Each row below holds a small network's activations on one input, seen along a few directions.
Each table varies a few parts of the input and shows all the possible inputs, shuffled.
A made-up example of a description, with smaller parts first: one of 8 places around a ring, together with either a single point or one of 11 places along a line or (one of 2 separate values, together with one of 6 places along a line).
Shared parts are said once, and a part with two or three values counts as separate values.
In the rows, zero is written as 128.

Other details of the inputs vary at random and push rows far along two fixed directions, the same in every table; ignore that.

Table:
r1: [163  73 212 129 143  96 164 112 164  63  88  80 107 135  59]
r2: [133 141 136 129  80 175 174 144 111 127 146 150 115  90 155]
r3: [108 135 127 138 161  75 104 128 121 145 107 103 127 141 131]
r4: [126 133 135 124  75 182 173 112 109 140 134 162 132 114 137]
r5: [105 132 135 155 159 102  90 142 127 147  95 113 118 163  89]
r6: [147 110 113  92  99 141 145 138 128  86 137 176 132 104 133]
r7: [ 90 125 104 172 151  88  70 117 112 172 128  86 163 171  93]
r8: [ 81 143  95 137 173  81  70 113 112 173 153 113 135 155 163]
r9: [131 134 139 131  75 152 155 128 132 122 134 183  90 137 149]
r10: [134 123 147 117 107 170 159 119 125 114 176 151 108  94 173]
r11: [100 141 115 148 150 139 107 149 105 161 137  99 143 117 126]
r12: [126 150 134 120  87 136 186 140 122 131 132 173 102 120 158]
r13: [ 89 140  55 113 168 114  50 155  99 161 146 129 174 146 108]
r14: [134 135  67 131 177  94  46 111 149 161 131  81 152 133 127]
r15: [118 134 123 139 118 149 127 130 109 142 147 123 130 103 156]
r16: [162 153  80 116 105 147 125 135 143 155 135 139 133 114 135]
r17: [139 112 155 118 103 165 163  99 123 117 132 145 124 115 135]
r18: [ 91 156 100 153 197 101  77 153 110 158 118  77 161 162 127]
r19: [156 121 184 142 176  80 141 158 141  80  40  54 135 126  80]
r20: [155  95 189 131 132 123 155 111 134  97  62  90 133 109  76]
r21: [130 128 145 124  86 153 152 121 138 116 146 182  86 139 154]
r22: [104 157 110 129 116 134 159 145 115 159 146 167 113 136 155]
r23: [144 125 111  91  90 150 151 162 121 102 124 174 139 107 115]
r24: [143 136 157 114 123 147 164 125 139  92 150 147 115 118 171]
r25: [100 122 115 125 142 150  99  83 111 153 172 129 144 139 155]
r26: [175 123 114  98 111 149 151 112 173 105 145 140 107 101 144]
r27: [168  81 226 121 153  90 148 126 173  58  58  95  80 131  69]
r28: [111 108 127 150 140 102 102 105 128 136 142 100 139 162 109]
r29: [113 143 124 142 101 134 122 134 123 144 127 161 107 150 133]
r30: [126 133 148 126  98 176 175 117 117 133 125 151 134 112 112]
r31: [118 122 121 151  91 132 140 112 122 139 151 142 134 149 128]
r32: [148 150  66 122 123 131  94 120 142 161 143 126 141 120 145]
r33: [141 143 147 132 127 126 153 140 128 101 110 120 128 122 147]
r34: [128 109  97  94 127 133 112 125 128 100 160 165 138 117 143]
r35: [101 135 124 120 159  94 102 112 127 146 157 127 118 144 162]
r36: [104 113 133 163 144 108 114 135 131 154 117  99 154 164  76]
r37: [118 133 121 132 115 160 130 122 108 139 173 141 123 104 176]
r38: [175 106 212 125 165  93 165 142 158  52  53  73 115 111  92]
r39: [155 140  88 125 166 114  90 145 148 163 108  89 146 130  93]
r40: [128 126  89 100 107 133 114 142 114 113 138 163 146 115 130]
Each input here is: one of 5 places along a line, together with either one of 2 separate values or one of 6 places around a ring.
- Changing only the place on the line of 5 turns r5 into r29. The same change can be made to r13. Which row results? => r23
- Change only the place on the ring of 6 in r12. List by row number the other rows that result. => r2, r4, r7, r19, r29
- Which other rows agree with r10 in the place on the line of 5? List them by row number. => r1, r24, r25, r26, r27, r34, r35
- Change only the place on the ring of 6 in r28. List by row number the other rows that result. => r8, r17, r21, r37, r38

Table:
r41: [108 142 114 140 124 160 130 118 111 160 149 129 139 120 147]
r42: [140  97 179 126 128 120 156 136 134  88 103 113 126 128  86]
r43: [135 146 108 108  46 198 177  98 127 142 208 211  97 110 210]
r44: [150  95 183 145 165 102 136 122 144  96  64  57 138 114  73]
r45: [104 125 107 133 109 153 128 105 118 149 170 153 140 147 138]
r46: [148  93 177 143 130 118 153 122 140  99  75  95 131 125  66]
r47: [132 141  51  96 133 143  79 122 124 142 175 150 144 111 168]
r48: [174  73 206 125 143  85 144 115 166  77  51  81 105 122  51]
r49: [127 125 138 123 147 106 123 128 135 116 127 127 109 123 147]
r50: [144 145 146 133 125 140 153 142 139 127 113 125 107 119 134]
r51: [147 125 170 111 122 130 177 134 134  88 114 134 115 113 136]
r52: [150 132 159 112 104 138 196 140 144  93 132 155  97 110 153]
r53: [124 134 150 127 111 135 158 146 116 122 103 146 122 129 115]
r54: [162 129 166 123  90 156 191 129 142 117 112 133 104  99 128]
r55: [ 90 137  89 143 155 134  83 100 110 169 178 113 156 145 157]
r56: [112 128 113 147 184  83  62 104 129 161 133  64 151 150 122]
r57: [209  93 185 105 176  87 149 172 169  65   4  47 133  75  32]
r58: [144 130 167 122  93 171 192 146 120 105 125 144 112  96 136]
r59: [101 122 122 159 191  53  65 141 126 144  83  68 145 162  87]
r60: [ 97 140  85 125 103 176 115  92 108 161 207 175 132 127 195]
r61: [ 93 132 102 130 138 140  88 111 101 148 182 138 138 131 172]
r62: [ 84 156  69 152 124 135  76 112 102 207 171 136 147 159 148]
r63: [117 142  59 127 172 101  46 150 118 171 114  99 174 133  92]
r64: [160  77 208 127 175  52 133 143 166  63  31  73 103 127  46]
r65: [126 126 151 130  92 160 169 145 113 120 127 153 121 121 116]
r66: [192 133 118  86  68 181 201 154 148  88 126 174 120  72 146]
r67: [101 143 103 134  72 177 148 127  98 146 184 185 133 134 166]
r68: [106 127 109 165 202  66  38 107 122 171 107  36 162 152 105]
r69: [ 66 171  70 147 172 115  53 128  83 196 159 111 161 151 170]
r70: [167 125 159 116  27 186 230 121 144 103 140 194  92 108 139]
r71: [182  93 139  89 125 114 135 139 163  70  83 126 122  99  74]
r72: [ 83 102 104 156 207  72  17  94 115 164 119  65 165 168  88]
r73: [120 172 107 116  59 192 200 146 114 146 183 212  98 108 208]
r74: [100 132 119 161 218  49  50 137 122 150  88  43 151 150 108]
r75: [165 127 161 109  91 158 184 123 154  90 136 168  83 108 157]
r76: [100 157  84 141 160 118  75 116 123 168 173 119 137 158 169]
r77: [165 125 102 103 100 142 142 151 142 108 111 149 140 104 103]
r78: [ 99 123 124 144 190  94  69 123 111 140 135  70 158 143 121]
r79: [114 151 103 149 154 115  90 125 126 155 137 106 133 145 150]
r80: [ 64 148  64 161 152 133  56 109  89 207 166 120 166 163 134]
r81: [ 82 150  79 136 132 115  96 128 114 166 177 155 135 163 163]
r82: [123 131 140 114  99 141 164 131 123 112 140 169 121 136 139]
r83: [ 84 148  67 140 140 122  54 107 116 179 184 150 132 171 165]
r84: [ 79 167  64 152 136 134  70 129 105 200 170 144 139 169 157]
r85: [152 110 184 131 121 135 172 140 131  84  96 105 122 101 108]
r86: [117 132 130 116 135 128 121 117 117 120 143 144 121 122 162]
r87: [191 119 129  74  49 181 217 149 161  71 134 201 110  86 122]
r88: [156 128 155 114  77 158 195 133 154  97 137 177  94 131 134]
r89: [ 86 140  92 122 115 137  97 113 102 153 176 177 131 150 170]
r90: [112 165 100 119  43 190 197 148 112 151 182 230  99 126 189]
r91: [ 78 130 104 162 208  54  26 127 101 165  95  60 172 174  93]
r92: [142  77 192 129 161  89 118 129 138  81  71  84 124 126  62]
r93: [160 126 182 115  95 147 205 142 135  79  97 144 107  99 135]
r94: [147 152  60  88  94 174 139 134 130 133 188 179 138 103 181]
r95: [176  77 211 133 160  70 146 124 169  78  39  54 119 130  33]
r96: [182  98 206 133 124 104 182 147 169  67  43  99  98 124  61]
- What do these inputs look like to the network? => one of 2 separate values, together with one of 4 places along a line, together with either a single point or one of 6 places around a ring
- Changing only the place on the line of 4 turns r50 into r76. The same change can be made to r53. Which row results? => r82
- Change only the place on the line of 4 in r62. List by row number the other rows that result. => r48, r70, r95
- Change only the place on the ring of 6 in r49. List by row number the other rows that result. => r43, r60, r61, r75, r86
- Change only the place on the line of 4 in r65. List by row number the other rows that result. => r42, r67, r92

Table:
r97: [113 108 136 159 140 113  98  94 118 148 121  85 155 144  99]
r98: [112 167  55 131 115 121 115 174 111 168 122 144 173 148 111]
r99: [111 141 131 150 151 128 117 121 132 158 140 110 122 154 131]
r100: [149 128 154  98 103 165 179 150 124  79 139 166 107  90 158]
r101: [141 126 120 146 165  97  99 159 116 150  43  48 183 113  38]
r102: [ 98 130 138 147 149 100  94 120 115 153 108 119 112 147 125]
r103: [152 114 198 132 124  96 196 143 150  77  76 113 105 131 102]
r104: [ 99 152 122 151 136 101 124 136 114 142 140 123 129 154 162]
r105: [100 131  98 150 117 108 107 112 123 150 164 138 146 174 134]
r106: [ 98 126 155 139 130 138 142 135 107 125 140 136 122 137 136]
r107: [125 133  96 115 164  85  96 127 136 126 132 112 147 141 134]
r108: [123 136 112 122 161 100  75 131 123 139 111 120 119 117 143]
r109: [151 129 166 127  83 174 203 123 151 115 140 161  93 128 131]
r110: [139 145 114 132 174 113  89 143 141 134 124  86 127 119 144]
r111: [120 138  99 123 152 125  97 113 114 148 141 106 151 108 157]
r112: [112 155  73 115 138 113 106 128 123 141 169 145 142 137 178]
r113: [131 106 195 123 105 150 195 136 129  86 115 149 106 122 110]
r114: [171 108 162  93 103 136 167 129 154  86  94 162  91  95 116]
r115: [108 166  53 127  85 161 105 162  99 187 126 183 142 130 126]
r116: [156 124  99 116 115 152 119 121 156 126 161 133 125 122 132]
r117: [110 122  77 113 112 160  92 117 112 131 195 165 149 133 151]
r118: [145 120 115 109 115 148 136 105 130 125 142 129 142 101 139]
r119: [146 108 161 125  52 162 179 113 139 109 125 186  86 126 120]
r120: [168 122 129  92  82 140 190 131 156  84 142 173 115 114 143]
r121: [ 87 134 144 152 151 122 109 140  98 136 139 115 130 141 144]
r122: [141 145  86 108 110 168 129 121 144 144 183 159 123 123 164]
r123: [114 148 140 162 160 117 109 136 126 151 125  90 118 144 141]
r124: [140 105 104 128 148 113  81 100 130 131 127  85 161 116 108]
r125: [ 88 151 116 149 126 123  97 124 101 167 141 145 109 143 165]
r126: [120 131  62 114  93 151  79 107 122 157 180 184 126 131 162]
r127: [185 120 160  98 116 152 186 138 170  87 114 134  98  96 121]
r128: [109 133 150 162 151 111 113 120 105 146 110  80 138 125 140]
r129: [155  91 126 127 182  50  77 128 158  92  83  60 154 144  67]
r130: [142  89 193 129  90 152 186 127 138  76 116 146 112 127  86]
r131: [129 122 112 121 164 112  94 108 124 138 121  88 155 111 127]
r132: [103 146 118 134 108 125 153 122 122 140 159 160 126 158 158]
r133: [114 119 141 135 108 128 125 110 126 142 122 152 105 145 120]
r134: [135  89 164 119 218  68  77 136 137  89  69  51 149 127  60]
r135: [174 109 173  96 117 124 165 136 154  80  77 146  89  90 113]
r136: [118 106 121 115 173 111  82 124 123 114 130 105 151 133 104]
r137: [102 149  89 151 100 167 115 105 125 176 199 157 128 161 159]
r138: [ 82 149  97 137 102 146 107 106 103 179 170 181 111 153 169]
r139: [109 121 156 159 166  98 107 113 111 145  97  67 144 132 116]
r140: [138 155  85 141 139 135 112 175 128 168 101 104 153 130  81]
r141: [141 119 169 128  71 172 203 104 127 117 135 157 117 112 136]
r142: [141 152 102 114 126 156 132 134 141 138 165 144 116 114 170]
r143: [151 106 199 134 106 140 199 115 134  99  90 116 114 106 107]
r144: [141 139 123 120 124 141 135 125 119 123 132 119 133  89 167]
r145: [107 132 108 115 160 128  92 133 109 128 152 129 143 125 146]
r146: [114 139  68 108 105 148  87 108 119 162 176 184 123 130 169]
r147: [159 115 157 115  96 161 197 190 127  84  64 145 137  97  55]
r148: [128  96 175 152 198  34 100 126 149 106  55  42 145 167  49]
r149: [136 149 107 115 130 112 132 143 133 112 141 137 127 120 170]
r150: [134 100 193 123  99 153 193 130 133  85 118 150 109 126 101]
r151: [123 145 145 147 132 140 144 130 132 142 136 121 110 140 143]
- What do these inputs look like to the network? => one of 5 separate values, together with either a single point or (one of 2 separate values, together with one of 5 places along a line)
- Changing only the choice among 5 separate values turns r133 into r109. The same change can be made to r138. Which row results? => r99
- Changing only the choice among 5 separate values turns r123 into r125. The same change can be made to r127. Which row results? => r114
- Which other rows agree with r118 in the choice among 5 separate values? List them by row number. => r97, r101, r111, r124, r128, r131, r139, r141, r143, r144
- Change only the choice among 2 separate values in r117. List by row number the other rows that result. => r130
- Change only the place on the line of 5 in r129. List by row number the other rows that result. => r107, r112, r120, r149

Table:
r152: [122 105 154 133 123 110  98 116 125 123 113 146 102 170  91]
r153: [108  94 223 140 169  93 147 126 117  93  65  91 103 127  82]
r154: [143 109 146 124  63 204 173  84 137 143 147 173 112 123 133]
r155: [ 92 137 146 148  81 208 165 109  90 144 187 169 112 110 185]
r156: [126 140 142  94 116 156 196 156 121  97 168 179 116 114 177]
r157: [146 132 156  78  81 163 205 155 116  87 124 198 102  69 177]
r158: [114 106 117 101 165  99 105 136 137 103 140 127 153 142 100]
r159: [146 155 142 141  73 141 204 129 149 137 153 161  87 126 180]
r160: [ 87 130  58 104 151 108  50 119  97 154 160 158 163 124 141]
r161: [125 132 182 115  70 145 235 132 122  86 149 186 104 117 177]
r162: [165 123  99 103 135 132 100 108 142 130 103 109 149  93 104]
r163: [117 156 109 124 152 124 119 158 131 125 149 151 116 154 175]
r164: [151 140  84 111 138 148 110 109 147 140 164 116 156 135 125]
r165: [156 135  94  86  55 174 160 134 135  93 144 235  97  98 162]
r166: [ 75 156 110 168 155 150  71  84 103 208 157 103 144 146 165]
r167: [ 81 185  91 167 115 139 142 208  79 188  76 106 170 146  76]
r168: [134 129 124 121  65 131 158 119 138 105 154 193 111 165 152]
r169: [159  52 218 136 130 137 152 112 135  72  71  84 118 111  43]
r170: [134 119 111 143 137 108 109  84 144 144 127  83 161 151 108]
r171: [ 97 137  62 127 177  92  40 134 138 140 153 127 150 182 126]
r172: [146 115 208 155 137 109 150 130 157 129  67  97  78 120  96]
r173: [172 153 119 104  86 157 181 151 140 125 116 167  76  77 170]
r174: [171 140  95  96  59 178 189 137 171 119 185 199  92 118 151]
r175: [159 118 169 113 161  90 129 162 146  72  35 102  97  97 108]
r176: [ 79  98 128 130 137 125  93  96  94 144 150 147 129 160 106]
r177: [153  96 211 159 164  90 166 132 133  71  75  45 138 110  93]
r178: [ 85 111 114 121 117 101 121 105 117 127 158 147 150 160 131]
r179: [ 92 152  77 142 178 141  76 140  95 158 194  98 167 132 178]
r180: [ 59 166 113 160 153 112  56 116  93 180 160 139 111 175 162]
r181: [127 128  50 124 166  85  28 123 137 179 120 103 143 127 115]
r182: [176 115 211 144 146 100 193 114 163  84  55  52 122 111  93]
r183: [173  88 172 140 134  65 145 121 185 100  69  76 111 142  57]
r184: [117 164  84 142 207 110  69 120 124 172 148  59 164 144 146]
r185: [ 91 155 125 161 163  71  87 129 118 142 126 108 130 178 158]
r186: [132 150 106 102  85 192 149 144  94 129 174 167 132  71 204]
r187: [172  73 206 139 119 106 148 120 175 105  54 101  83 127  45]
r188: [126 117  94 116 134 151 103 129 128 116 181 121 164 124 128]
r189: [120 163  72 128 186 113  47 117 104 187 124  77 162 112 159]
r190: [144 175  95 119  96 167 174 149 148 148 188 175  90 119 193]
r191: [107 100 112 152 144 106  89 102 116 129 150  84 172 147 112]
r192: [173  84 153 105 150 110 100 134 135  75  76  81 152  74  65]
r193: [122 145  94 159 101 140 144 196 101 171  70 137 186 148  28]
- What do these inputs look like to the network? => one of 2 separate values, together with either a single point or (one of 4 places along a line, together with one of 5 places around a ring)
- Changing only the choice among 2 separate values turns r182 into r170. The same change can be made to r186. Which row results? => r192
- Changing only the choice among 2 separate values turns r159 into r183. The same change can be made to r161. Which row results? => r178
- Change only the choice among 2 separate values in r177. List by row number the other rows that result. => r191
